A small network was shown many inputs. Here are its activations along a few directions, one row for each input.
In each table, some parts of the input vary, and every possible input appears once, in random order.
A made-up example of a description, with smaller parts first: values(2) and (point or line(11) or (line(4) and ring(8))).
Shared parts are said once, and a part with two or three values counts as separate values.

Other details of the inputs vary at random and push rows far along two fixed directions, the same in every table; ignore that.

A family of inputs:
r1: [  1   4 -11   1   0  12   9  -9 -24  11 -15]
r2: [ -2  17  16   4  -5 -33  54  24   4  -5  15]
r3: [-18 -19 -10 -14 -10   4 -34 -21   6  17  18]
r4: [-17  19  13  -1 -20 -30   5  -1  43 -12  35]
r5: [ -2  -6  -6  -2  12  10  13  -9 -19  -5 -20]
r6: [-20   9  15   0 -22 -37   7  -3  41  -6  34]
r7: [  0 -10   6  -6   9  13   9   5 -21  -2 -15]
r8: [ 16  27  23   8 -20 -17  47  13   6 -22  15]
r9: [ -8 -24  -5  -5   4   6 -34 -22  20  20   8]
r10: [ 14  -2   5   0  13   4   5 -11 -25  10 -10]
r11: [  5   8 -17   7  22   8   6   2 -14   4  -7]
r12: [-10 -18 -17   3  -7   0 -44 -11  15  -9   9]
r13: [ -6  -2  12  -6 -26 -32  11 -12  39  -9  40]
r14: [ 11  14 -13  -7  15   5   0   0  -9   1 -22]
r15: [ 18  10  24   0  -8 -12  37  15  -9  -4   7]
r16: [  2  -7  -5   5  10  -5   2  -1 -26   4 -21]
r17: [-22 -29  -5 -16   2   3 -31 -21  11   2  11]
r18: [ -4 -14  -9   4  -2  16 -38 -17  27   5  10]
r19: [  1  -8   3  -1   7  22   3   7 -19 -10 -16]
r20: [-11 -18 -22  -2   0  -2 -41 -20  16  -4   8]
r21: [  3  13 -13   0   0  17   7  -8 -20   5 -11]
r22: [  5  13  -7   5  -5  21   2   0 -22   0 -10]
r23: [-14  -2  -6   4   2   5 -47 -14  19   1  13]
r24: [ 10  17  29  12 -20 -10  49  26  17 -11   4]
r25: [  7   2  -4 -10  17  -2  -1   2 -18  11 -24]
r26: [  1   2  -3   2   7  19   5  -1 -18 -15 -17]
r27: [  0  25  33   5 -13 -26  42  27   4  -6   9]
r28: [  4  -1   1  -3  -3  16   5   6 -26  13 -10]
r29: [-10 -25  -9   1  -9   1 -41  -2  14  -5   9]
r30: [-14  -9   1   1   2   8 -49  -5  16   6  13]
r31: [ -8  -8   4   1 -16 -15   3 -12  41   3  20]
r32: [  7 -10  -2   5   7   2  -2   9 -23   2 -20]
r33: [  5  10  13   4   0 -15  38  30  -6   0   6]
r34: [ 13   4  -1  -5   9  11  -6  17 -13   1 -22]
r35: [  8  18   4  -4  -3 -22  36  13   1  -5 -13]
r36: [-18 -12  -2  -5   7  -4 -41 -18  11  16  12]
r37: [  0   2  -8  -3  13  16   9  -9 -16 -10 -17]
r38: [-14 -18 -22  -1   9  -3 -30 -14  16  11  17]
r39: [ 12   1   0 -10  12   3  -3  13 -16   9 -22]
r40: [ 18   9  -6   2  12  12   5 -13 -17   0  -8]
r41: [ 12  12  -8  -2  10   9  -6   8 -11  -4 -22]
r42: [  5   4   0   2  -6  23   2   8 -22   3 -10]
r43: [ 19   0   6   4   6  19   1   3 -20  -2  -7]
r44: [  4  -6 -13   9   9  -3   4  -5 -20  -1 -23]
r45: [-14   8   3   2 -20 -27   8  14  40 -16  42]
r46: [  6   0  -6   9  17  15   0  17 -17   3  -8]
r47: [ -8   7  11  -1 -26 -22  16  -4  55  -9  33]
r48: [ 13  -6   7   5   9  15   6   5 -10  15 -17]
Each input here is: ring(6) and ring(8).
Question: The inputs of r5 and r6 match in every part but the ring(8) part. If r26 is changed in the same way as r5 into r6, which row does it become?
Answer: r23
Question: Which other rows does r35 become when the ring(6) part takes its other values? List them by row number.
Answer: r14, r25, r34, r39, r41
Question: Which other rows does r1 become when the ring(6) part takes its other values? List them by row number.
Answer: r3, r21, r22, r28, r42

A family of inputs:
r49: [ -6 -19 -15  -4   6   5 -37 -10  10  11  -1]
r50: [  9  12  -4  11  14  17  14  -5 -32   3 -21]
r51: [ -9  -5 -13  -3   4   6 -34 -15  19  10  14]
r52: [-16  -4 -13   1  -2  -1 -25  -8  13  -2  14]
r53: [ -1  -1   8   0 -10  -9  15  -2   4  -2   2]
r54: [  2  19   9   0 -13 -13  22   0  11  -3   8]
r55: [-12 -14  -5  -6  -7  -3 -12  -8  10   1   5]
r56: [-12  -8   0  -2  -9 -10  -2  -6  19 -13  20]
r57: [  2   8  14   6 -14 -17  34   4   9 -16  14]
r58: [-9 -7  1 -4  1 -3  1  1 -7  0  7]
r59: [-16 -19  -9  -1  -1  -2 -27  -7  13   1   7]
r60: [-11 -10  -4  -2   2  -4 -13   2  -4   3   5]
r61: [-13   6  -2  -9 -14  -9  -2  -8  20  -8  16]
r62: [ -5 -18 -16  -9  16  20 -31 -18 -12   9 -20]
r63: [ 14   0  -3  -1  18  14   0  -3 -34  17 -25]
r64: [ -7 -18   7  -5  -5   9 -55   2   7   3  13]
r65: [ -2   0  -3   5  -1  -8   6   3   5 -11   3]
r66: [ -8  -4  -6  -8  -7   1 -22 -20  15   1  14]
r67: [  9   7  -3   3  10   2  17  13 -34   4 -23]
r68: [ -7  -5  -8   4  -1   6 -24 -16  10   9  14]
r69: [ -5  -2   4  -4 -10 -20   2  10  15   3  17]
r70: [  3  -2  -3  -8  12   9   2  -1 -27   6 -18]
r71: [  0   9  15  -4  -5 -15  23   8  17  -2   2]
r72: [-4 -9  1  4 -7 -8 -8 -9 21 -2 19]
r73: [ -7  -7   0  -8  -7 -15  -9   0  26  -1   9]
r74: [  3 -16 -24   0  16  14 -40 -14  -1   8  -6]
r75: [ -1  -8  -4  -2 -10  34 -30   3   7  -1  12]
r76: [-11 -10   4   0   0  -6 -11  -2  23   4  14]
r77: [-6 -3  2  1 -2 -9 -4 -2 25 -5 20]
r78: [ -8  -5  -1  -9 -12 -11  -3  -9  22 -12  15]
r79: [ -6   4 -13  -3   2   4 -14  -7   1   0  -4]
r80: [  5  -9 -18   4  22  22 -17  -4 -31  11 -34]
r81: [  2  10  19  -2 -18 -22  38  11   1  -6  12]
r82: [ 0 -2 -9  1 -1 -3 -3 -1  3 -7 -1]
r83: [  5  16  35  10 -23 -14  27  32   9 -20   2]
r84: [ 10 -10 -21  -1  25  19 -30 -12 -14   7 -21]
r85: [ 13  19  -5   3  20  16  11   0 -24   8 -26]
r86: [-11   6   1   1  -3  -7  -6  -3  23  -1  22]
r87: [ 0 -3 -3 -2  0 -5 -7 -5 20 -1 11]
r88: [ -2   3  -1  -5  -9 -15   8   2  17 -14   7]
r89: [ -6   2 -10   4   5   1 -18  -3   8   2   9]
r90: [ 19   8   9  12  10  21  -9  13 -24 -10 -23]
r91: [  9 -15 -19  -1  21  24 -36 -23 -12  13 -17]
r92: [ 0  8 -9  3  2 -2 -4  1  3  2  2]
r93: [  4   6   0   1   7  -1  16   8 -15  -2 -25]
r94: [-3 -3 -2 -9  0 -8 -3  4 -4  1 -2]
r95: [-3 -6 -2  4  5 -4 -4  4  4  2 -1]
r96: [  7   1   6  10   8   4  16   2 -15   7 -14]
r97: [  2 -11  10  -9 -14  20  -7  21   0   0  13]
r98: [-12 -11  -2 -11  -8  -8 -10  -4   4   2  13]
r99: [ -1   4  15  -4 -14 -15  25   0  10  -7   2]
r100: [  9   4  16   2 -22  12  19  23  13 -18  14]
r101: [  5  11  17   1 -15 -21  34  12   1   1  10]
r102: [  7  27   3   9   0   0  44  10 -26  -8 -18]
r103: [ 0 -3  2 -4  5 -3 -2  3  0 10  4]
r104: [ -7  -7   0 -12  -5 -15 -14   2  16   5  14]
r105: [ 2 -1 -4  5  5 -5 -1  2  6 -5  3]
r106: [-17 -13   2  -4  -9 -10  -5  -4  18  -5  16]
r107: [  4  12  19   5 -18 -21  42  11  10  -4   5]
r108: [-3  0  8 -1  4 -8  6  7  2  6 10]
r109: [-14  -5 -13  -1   4   8 -22 -14   2   0   8]
r110: [ 12  -5  -9  -1  15  17  -8 -16 -20   2 -21]
r111: [ -4   4  18   0 -13 -19  26   7   2  -5  16]
r112: [-5  9 -9  2 -4 -4  0  0  1 -4  1]
r113: [ 15  18  -2  11   8  10  21   0 -25   6 -19]
r114: [ 10  -1 -13   4  15  17   3  -6 -27   0 -24]
r115: [ -8  -8   7 -14 -13 -13  -7  -8  14   1  18]
r116: [ 14   0  11   6  -4  32  16  25 -18  -3 -17]
r117: [ 10  -2  -5   3   6  10   1 -11 -14  -2 -11]
r118: [ 15  29  20  15  -4   8  17  24 -19 -14 -14]
r119: [ 8 10  6 -1  3 -7 18  3  7 -5 -2]
r120: [ 2  1  3 -8  9  1  1  2 -6 10 -6]
r121: [ 13   9   2   8  19   3  21  17 -35   7 -22]
r122: [ 13  16  15   4   0  -6  40  10 -12   0 -20]
r123: [ 19  10   0  11   9   7  23   1 -23   2 -21]
r124: [ -9 -12   5  -3  -6  -9 -12  -4  13   8  22]
r125: [  1  11  15   2 -10 -19  33  14  16  -3   7]
r126: [  8   5 -17   1  20  18 -19  -8 -19  10 -21]
r127: [ -8 -11   5   1  -4  -3  -4  -8   8   0   9]
r128: [  8  11  -5   5   7  13   9  -7 -23   2 -15]
Question: What do these inputs look like to the network?
Answer: line(4) and (values(2) or (values(3) and ring(6)))
Question: The inputs of r59 and r52 match in every part but the line(4) part. If r96 is changed in the same way as r59 into r52, which row does it become?
Answer: r68
Question: The inputs of r69 and r49 match in every part but the line(4) part. If r101 is changed in the same way as r69 into r49, which row does it become?
Answer: r107
Question: A walk changes only the line(4) part. It starts at r121 and steps to r95. List the rest of the walk in order.
Answer: r105, r89
Question: Which other rows does r89 become when the values(3) part takes its other values? List them by row number.
Answer: r92, r126
Question: Which other rows does r127 become when the line(4) part takes its other values? List them by row number.
Answer: r50, r57, r111
Question: Which other rows does r83 become when the values(2) part takes its other values? List them by row number.
Answer: r116
Question: Which other rows does r87 become when the ring(6) part takes its other values? List them by row number.
Answer: r74, r82, r114, r117, r123
Question: Which other rows does r110 become when the ring(6) part takes its other values? List them by row number.
Answer: r78, r84, r88, r91, r119
